These are the activations of a small neural network, seen along a few directions. Each row is one input.
In each table, some parts of the input vary, and every possible input appears once, in random order.
Descriptions start from the smaller parts, as in this example, which fits no table here: one of 3 separate values, together with either a single point or one of 9 places along a line or (one of 5 places around a ring, together with one of 6 places along a line).
Shared parts are said once, and a part with two or three values counts as separate values.

Other details of the inputs shift rows strongly along two fixed directions, in all tables alike. That doesn't count.
To show where, the next rows are all for the same input, with only those details redrawn:
[-10  51  38   4  22  -9  61   0  34  66  73 -47]
[ 21   2  -8  90 -19  -4  36 -42   7 -53 -58 -27]
[-11  36  30   6  13 -14  48   3  24  50  61 -40]
[  2 -25 -13  52 -26 -23   4 -12 -17 -48 -30 -14]
[ 10  56  30  50  15   3  74 -28  42  34  23 -49]
[  2  -3   0  45 -14 -17  22 -13  -1 -21  -9 -24]
[-47  -7  23 -67   3 -47  -6  55 -15  66 119 -19]
[-12  49  38  -1  21 -12  58   4  33  68  78 -45]

Rows:
row 1: [ 13  45  56 -16  32 -15  32   2  64  66  69 -31]
row 2: [-27  27  -9 -54  15 -20 -20  60 -41 105 103  20]
row 3: [ 33  60  18   7  10  25  71 -23  60  30  -4 -54]
row 4: [  5  50  60 -20  18   0  62 -11  34  62  57 -35]
row 5: [ -1   9  -6  31 -10   3  11 -17   0 -15 -23 -42]
row 6: [ -6  48  67 -27   9   1  59   6  41  67  57 -33]
row 7: [-22  71   7  -6  33  39  36   2  20  96  62 -10]
row 8: [ 37  28  47  42  51   2  69 -40  73  39   4 -36]
row 9: [ 19  28 -38  97  -4  50  20 -52  -1 -30 -76   5]
row 10: [-25 -70 -57  -8 -21  -4 -76  31 -82 -41  20  46]
row 11: [ 17  12 -15  26  12  30 -27 -17  16   2 -25  26]
row 12: [-13 -51   5 -72   9 -43  16  46  -7  39  68   0]
row 13: [ 16  20  -9  22  30  28  -5 -10 -13 -23 -17  29]
row 14: [-21  75  58 -22  27  -8  49   5  59  45  46 -13]
row 15: [ -4  22  32  -8  32 -23  33 -12  21   7  10 -11]
row 16: [-15  33  31 -10  47   7  63  -5  29  79  54 -61]
row 17: [ 35   9   9  66 -15  18  -2 -36  48 -53 -94 -28]
row 18: [ 15  93  26 -16  55   8  33  17  10  92  45  14]
row 19: [  3  15  -8  92 -37   4  35 -46  27 -58 -68 -14]
row 20: [ 44  36 -29  18  -2  12  24   2  -2  31 -16  22]
row 21: [ 19 -47 -23   2  -6  -3  15  -6  -2 -32 -51 -18]
row 22: [ -2  63  58 -25  44 -16  51   9  40  53  59 -27]
row 23: [  6 -39   7  19  20 -32   8  -7 -15 -47 -43   7]
row 24: [ 45  30 -16  83  27  47  18 -49  -1 -64 -77  24]
row 25: [ 36  -8 -42  28  -7  35   7 -14  -6 -32 -28  26]
row 26: [ -9  -6   5  41 -24 -15  18   4   5 -19 -13 -21]
row 27: [-18 -64 -30 -73 -27 -32 -39  31 -26 -18   9  -1]
row 28: [-30 -10  48 -81   6 -44 -29  66  26  66 102  -3]
row 29: [  3 -28   2   6  23 -13  -3  -8 -15 -43 -58 -11]
row 30: [ -5  21  18 -14  27  -5  12 -17  15  -7 -19 -24]
row 31: [ 29   9 -14  37  17  33 -21 -22  14  -8 -17  25]
row 32: [  4   2  -5   2 -37 -10  24  -1  33 -25 -15   4]
row 33: [-15 -75 -25 -60 -30 -52 -28  34 -28 -23  25  17]
row 34: [-21 -85 -21 -52 -22 -43 -93  21 -30 -43 -10  12]
row 35: [ -36 -107  -28  -18  -20  -60  -45   36  -69  -36   12   13]
row 36: [-26   7 -14 -96  11   7 -16  57  -7  84  95  28]
row 37: [-60 -65 -37 -34 -58 -32 -79  35 -49 -52  -9  11]
row 38: [-15 -87 -28 -44 -61 -50 -52  59 -37 -54  -7  26]
row 39: [-35 -41 -46 -16 -16   1 -62  33 -62  -7  24  38]
row 40: [ -1  22  -4 -16 -28  13  20  -4  43  -7 -18 -19]
row 41: [  7  27 -10  19  25  28  -9  -8 -11 -17 -28  31]
row 42: [  2  67  31 -21  34  50  41 -12  19  81  56   0]
row 43: [-46 -51 -16 -34 -38 -28 -55  48 -40 -19   9 -11]
row 44: [  5  -1   1   7   0 -10 -20  -5 -11 -55 -57 -11]
row 45: [ 12  -8   8   8 -22   6  -2 -25 -12 -35 -49 -23]
row 46: [  26   -4    5   78  -18   -9   10  -25    8  -96 -112    2]
row 47: [ -12  -68  -43  -26  -17   -7 -106   32  -48  -36   -4   63]
row 48: [  5  16  -8  10  -6  39  -2 -23 -16   7 -34  25]
row 49: [ -4  20  21   2   3   1  -2   7  14 -27 -44 -20]
row 50: [ -42  -11   34 -112   10  -21  -13   29  -13   68   88  -22]
row 51: [-11 -48 -21 -40 -14   7 -57  22 -67 -14  25  47]
row 52: [  2 -25 -13  52 -26 -23   4 -12 -17 -48 -30 -14]
row 53: [-30   6  16 -89  20  12 -23  40 -32  79 107  27]
row 54: [ 14 -66   0  29 -13 -20  10 -26 -31 -54 -59   4]
row 55: [-14 -75 -17 -44 -30 -41 -98  34 -33 -47 -11  11]
row 56: [ -2 -12  -3  14 -30  -2 -42 -14  31 -49 -54   0]
row 57: [ 50  65  -3  33  32  60  74 -32  47  35  18  -6]
row 58: [-14  32  14   6  -5   6  -2 -14  27 -38 -51  -9]
row 59: [ -17 -103  -16  -48   -6  -44  -83   33  -36  -33  -10   12]
row 60: [ 13  23   9  51 -36  32  23 -57  26 -57 -95 -19]
row 61: [-19 -43 -30 -38  -9  -4 -90  33 -30   2   7  54]
row 62: [-15  60  60 -25   1   6  58 -11  51  58  52 -22]
row 63: [ 11 -17 -31  76 -19   9  12 -58  -5 -70 -95 -34]
row 64: [ -4 -50 -51 -45 -20   3 -50  39 -44 -13  23  49]
row 65: [ 31  15  -3  27  27  34 -11 -18  19   4  11  20]
row 66: [ -1 -50 -38 -28 -35 -24 -74  33 -93 -12 -16  62]
row 67: [ 18  66  49  37  10   9  49 -35  95  26   5 -23]
row 68: [-30 -44 -46 -14 -13   0 -61  32 -64  -9  31  38]
row 69: [ 22  82  20  30  57  50  47 -26  32  32   6   4]
row 70: [  66   12  -35   98   -8   15  -20  -41   -4  -43 -106   33]
row 71: [ 14  59  32 -17  40  50  46 -15  15  72  70  -2]
row 72: [ 30  -7  10  60 -14   3  44 -69   9 -52 -75 -15]
row 73: [  5   8  23   9 -22  16  12 -15   8 -18 -47 -29]
row 74: [-30 -26 -27 -45   6  -6 -71  38 -54 -15   1  56]
row 75: [-19 -54 -20 -62 -45 -24 -44  55 -19 -23  -3  -1]
row 76: [ 22  66  -3  55  31  48  29 -39  20  -7 -67  16]
row 77: [ 33   6 -12  38  19  33 -18 -22  14 -11 -11  23]
row 78: [-17 -65 -65 -49 -40  -4 -72  43 -57 -27 -15  60]
row 79: [ 33  19 -36 104   3  51  25 -54  -5 -43 -59   3]
row 80: [-22   6 -12 -93  13   9 -15  59  -9  78 104  28]
row 81: [  5  35  51 -22  40 -16  38 -13  66  69  67 -29]
row 82: [-39  10  14 -93  15  12 -26  39 -28  87  93  27]
row 83: [ 32 -13  10  54   5  24  43 -60   5 -39 -91 -33]
row 84: [ -8 -64 -21 -53 -39 -50 -33  46 -31 -27  25  15]
row 85: [ 16  -5 -12  90 -10  -3  45 -60  12 -51 -64 -28]
What is each input in this table made of?
> one of 5 separate values, together with either a single point or one of 6 places along a line or (one of 2 separate values, together with one of 5 places along a line)
Changing only the choice among 5 separate values turns row 46 into row 6. The same change can be made to row 23. Which row results?
> row 54
Changing only the choice among 5 separate values turns row 5 into row 45. The same change can be made to row 52. Which row results?
> row 4
Change only the place on the line of 6 in row 80. List by row number the other rows that result.
> row 25, row 36, row 57, row 64, row 78
Change only the choice among 2 separate values in row 84. List by row number the other rows that result.
> row 3
Change only the choice among 5 separate values in row 64. List by row number the other rows that result.
> row 31, row 53, row 68, row 69
Change only the place on the line of 6 in row 65. List by row number the other rows that result.
> row 11, row 31, row 47, row 61, row 77
Change only the choice among 2 separate values in row 23. List by row number the other rows that result.
> row 29

Rows:
row 86: [ 13  35  10  20  26  16  44 -14   7  32  24  -1]
row 87: [ 17 -10  -9  28  10  -4   1  -5 -16  -9 -22  16]
row 88: [-12  35  15  -8  -3  -3  37   7  21  44  45 -24]
row 89: [ -4 -14 -27 -12 -22   4 -38  15 -23 -14 -17  27]
row 90: [  4  23  39 -43  30   7  38   6  45  56  53 -23]
row 91: [ 30   5 -17  62   2  13  23 -35 -14 -33 -51  11]
row 92: [-22 -47   3 -28 -34 -44 -41  26 -15 -33   8  15]
row 93: [ 12  16 -24  37 -22  36   5 -21   0 -31 -41  18]
row 94: [  1  -5  -6  31   4   7 -10 -10   0  -2 -13  -5]
row 95: [-10  37  13   7  -7   6  46  -2  23  31  39 -20]
row 96: [ 2 40 19 -1 30 14 47 -2  8 52 56  1]
row 97: [-10 -39   6 -37  11 -30 -38  34 -28  -9  27  31]
row 98: [ 18  -5 -13  22 -10  24  33 -26   4 -13 -19  -8]
row 99: [  4   5 -13 -15  -7   8 -25  17  -3   0  -6  14]
row 100: [ 21   2 -15  73   6  12   2 -41  17 -45 -70 -10]
row 101: [ -5  25  18 -44  19  15  43   8  21  72  72 -22]
row 102: [-13  -1  -6   8   1   5  -9  -3 -10  10  19  -4]
row 103: [ -2  15 -15  -1 -13  24  -7   0  -4   0  -3  16]
row 104: [-25  23  13 -38   1  10 -12  10 -12   8  -5  -1]
row 105: [  4  45  31   5  36  11  23 -17  42  46  36 -29]
row 106: [ -4  53  41 -43  23  16  15   5  47  58  50   1]
row 107: [  7  17  11  -6   1  17  -8   2  22  -7 -13  13]
row 108: [  0 -46   2 -33 -10 -16 -22   4  -3 -21  -3  11]
row 109: [  4 -21  -8  18 -28 -25 -15  -2  -3 -45 -35  -3]
row 110: [  8   9 -10  57  -2  25  13 -34   3 -20 -27  -9]
row 111: [-15  58  41   5  10   2  58 -14  29  28   1 -45]
row 112: [  9   2  13  37  10   9  -2 -22  20 -23 -24  -9]
row 113: [ 20 -10 -11  14   5   5  17 -17  18 -15 -38 -11]
row 114: [-26 -35 -21  -4 -16  -3 -36  12 -36 -17  21  15]
row 115: [-16 -53 -14 -59 -11 -21 -33  37 -29  18  33  10]
row 116: [  2 -39 -27  27 -12  -7 -44   0 -27 -46 -35   6]
row 117: [-10 -30 -28 -20 -25  -3 -55  27 -30 -17 -16  34]
row 118: [ 30  33 -16  57   0  31  14 -36  33 -34 -80   3]
row 119: [-10 -30 -13 -11 -28 -30 -26  29 -19 -21   3   0]
row 120: [  1 -48 -20 -37 -11 -15 -28  25 -23  -9   7   4]
row 121: [-33 -45 -22 -32 -41 -32 -37  37 -40 -16  26  13]
row 122: [-32 -40   0 -46   5 -31 -41  31 -65 -18   4  20]
row 123: [-14 -47 -18 -34   8 -37 -48  38 -41 -11  15  33]
row 124: [ 11 -52 -21 -14 -16 -15 -29  -2 -16 -43 -33   7]
row 125: [  7  54   4   3   6  34  26 -10  23  35  12  -2]
row 126: [-36  43  45 -38  36   5  19   5   9  61  55 -36]
row 127: [  8  39  34 -24  47  -6  28   6  22  58  57  -6]
row 128: [ 33   3 -16  63   6  10  20 -31 -10 -31 -54  10]
row 129: [-35 -38 -12 -51 -29 -42 -38  51 -34  11  48   9]
row 130: [ -6  42  25  -5   7  -4  41  10  35  58  44 -29]
row 131: [ 26   6  -4  28  19   1  12  -6  -5  -7 -16   5]
row 132: [ 38  -9 -22  54 -12  22  27 -43   7 -39 -73 -12]
row 133: [  1  -6  15  20   7  -1 -13 -22  16 -17 -11  -1]
row 134: [  2  47  21 -32  18  15   6   6  34  44  31  -3]
row 135: [ 21   6 -13  69 -19  -5  22 -29  23 -52 -74 -15]
row 136: [ -9  -2  -5   8   5   2 -11   0  -7  13  15  -5]
row 137: [ 29  39  35  32  36   9  44 -34  37  11  -7  -1]
row 138: [ 17  -2   0  38  -4  20  32 -45  -2 -51 -90 -25]
row 139: [-20 -49 -19 -61 -17 -17 -29  32 -37  13  40  11]
row 140: [-28 -39  10 -46 -25 -43 -38  46 -14 -10  35   9]
What is each input in this table made of?
> one of 5 separate values, together with either a single point or one of 10 places along a line
Changing only the choice among 5 separate values turns row 116 into row 119. The same change can be made to row 114. Which row results?
> row 95
Change only the choice among 5 separate values in row 86. List by row number the other rows that result.
> row 101, row 103, row 110, row 121
Which other rows agree with row 125 in the choice among 5 separate values? List them by row number.
> row 89, row 93, row 99, row 103, row 104, row 106, row 107, row 117, row 118, row 134
Start at row 108 and move only the place on the line of 10, one step at a time. The first step leads to row 90. Which rows follow, in order?
> row 124, row 113, row 120, row 115, row 132, row 139, row 101, row 98
